a =
[[   0.05 -227.10    4.68   83.62   31.37   41.63   34.41   -6.44  115.63
    17.81   99.11 -132.34   -5.66 -116.74  265.24 -152.56]
 [-139.38   20.46 -241.69  -10.07  100.43  152.90   34.41   25.73   59.52
   -87.28   -9.18  -31.68  -91.57  -94.86   75.66  121.21]
 [ 122.05   58.55  -77.44  -41.30  -72.22  236.36   53.34   73.99 -108.79
   107.89   99.11   52.21  -34.30  102.00  -71.79  -84.12]
 [ -69.66 -150.93  114.18 -150.61  -72.22  -69.65 -287.35  218.77  115.63
  -102.30 -225.74   85.76   80.25   -7.37   75.66 -152.56]
 [  34.91   58.55 -241.69   99.24  117.70  152.90   -3.44   57.91  171.73
  -102.30  -36.25  -48.46    8.66 -116.74  117.79   52.76]
 [-104.52 -131.89   32.06    5.54  -89.49  -97.46   34.41 -135.13   22.12
   137.91   72.04 -199.45  -19.98  -94.86  180.98 -152.56]
 [ -87.09   96.63  305.81  161.70   -3.16 -153.10 -154.86 -102.96    3.42
  -102.30 -252.81   68.99  -19.98  -72.99  180.98 -118.34]
 [ 156.91   20.46 -104.82  -41.30 -124.02  208.54  147.98    9.65 -127.49
   -42.24   72.04    1.88   -5.66  145.75  -92.86 -169.67]
 [ -52.24    1.42 -186.94  -72.53   14.11   41.63   -3.44    9.65  115.63
    17.81  234.46 -182.68 -148.85  167.63  -71.79    1.43]
 [ -52.24   39.50 -214.32   36.77  221.29  152.90   -3.44   -6.44  171.73
  -117.31  -90.39  -48.46    8.66 -138.61   54.59  -15.68]
 [ 122.05 -112.84  -22.69   83.62  100.43 -264.38   34.41  138.34 -108.79
    62.85 -198.67  -65.23   22.98   80.13 -113.92   69.88]
 [-104.52  115.68 -159.57  -72.53   31.37  152.90   15.49   41.82    3.42
   -42.24  180.32 -149.12 -220.44  189.50   33.53  -49.90]]
a[-12,0] = 0.05
a[10,1] = -112.84
a[0] = [0.05, -227.10, 4.68, 83.62, 31.37, 41.63, 34.41, -6.44, 115.63, 17.81, 99.11, -132.34, -5.66, -116.74, 265.24, -152.56]
a[-10,8] = -108.79
a[-10,-15] = 58.55
a[9,-12] = 221.29
a[-10,-16] = 122.05
a[8,-3] = 167.63
a[4,5] = 152.90
a[-9,-8] = 115.63
a[7,-15] = 20.46
a[-9,10] = -225.74
a[-8,15] = 52.76
a[-3,-4] = 8.66
a[:, 4] = [31.37, 100.43, -72.22, -72.22, 117.70, -89.49, -3.16, -124.02, 14.11, 221.29, 100.43, 31.37]
a[2] = [122.05, 58.55, -77.44, -41.30, -72.22, 236.36, 53.34, 73.99, -108.79, 107.89, 99.11, 52.21, -34.30, 102.00, -71.79, -84.12]
a[:, -11] = [41.63, 152.90, 236.36, -69.65, 152.90, -97.46, -153.10, 208.54, 41.63, 152.90, -264.38, 152.90]
a[4] = [34.91, 58.55, -241.69, 99.24, 117.70, 152.90, -3.44, 57.91, 171.73, -102.30, -36.25, -48.46, 8.66, -116.74, 117.79, 52.76]
a[:, 0] = [0.05, -139.38, 122.05, -69.66, 34.91, -104.52, -87.09, 156.91, -52.24, -52.24, 122.05, -104.52]
a[:, -7] = [17.81, -87.28, 107.89, -102.30, -102.30, 137.91, -102.30, -42.24, 17.81, -117.31, 62.85, -42.24]
a[11,11] = -149.12
a[:, 13] = [-116.74, -94.86, 102.00, -7.37, -116.74, -94.86, -72.99, 145.75, 167.63, -138.61, 80.13, 189.50]
a[-9,5] = -69.65
a[10] = [122.05, -112.84, -22.69, 83.62, 100.43, -264.38, 34.41, 138.34, -108.79, 62.85, -198.67, -65.23, 22.98, 80.13, -113.92, 69.88]
a[0,14] = 265.24
a[7,10] = 72.04
a[1,-11] = 152.90
a[-2,3] = 83.62
a[1,8] = 59.52
a[11] = [-104.52, 115.68, -159.57, -72.53, 31.37, 152.90, 15.49, 41.82, 3.42, -42.24, 180.32, -149.12, -220.44, 189.50, 33.53, -49.90]
a[-6,-2] = 180.98
a[:, 8] = [115.63, 59.52, -108.79, 115.63, 171.73, 22.12, 3.42, -127.49, 115.63, 171.73, -108.79, 3.42]
a[5,12] = -19.98
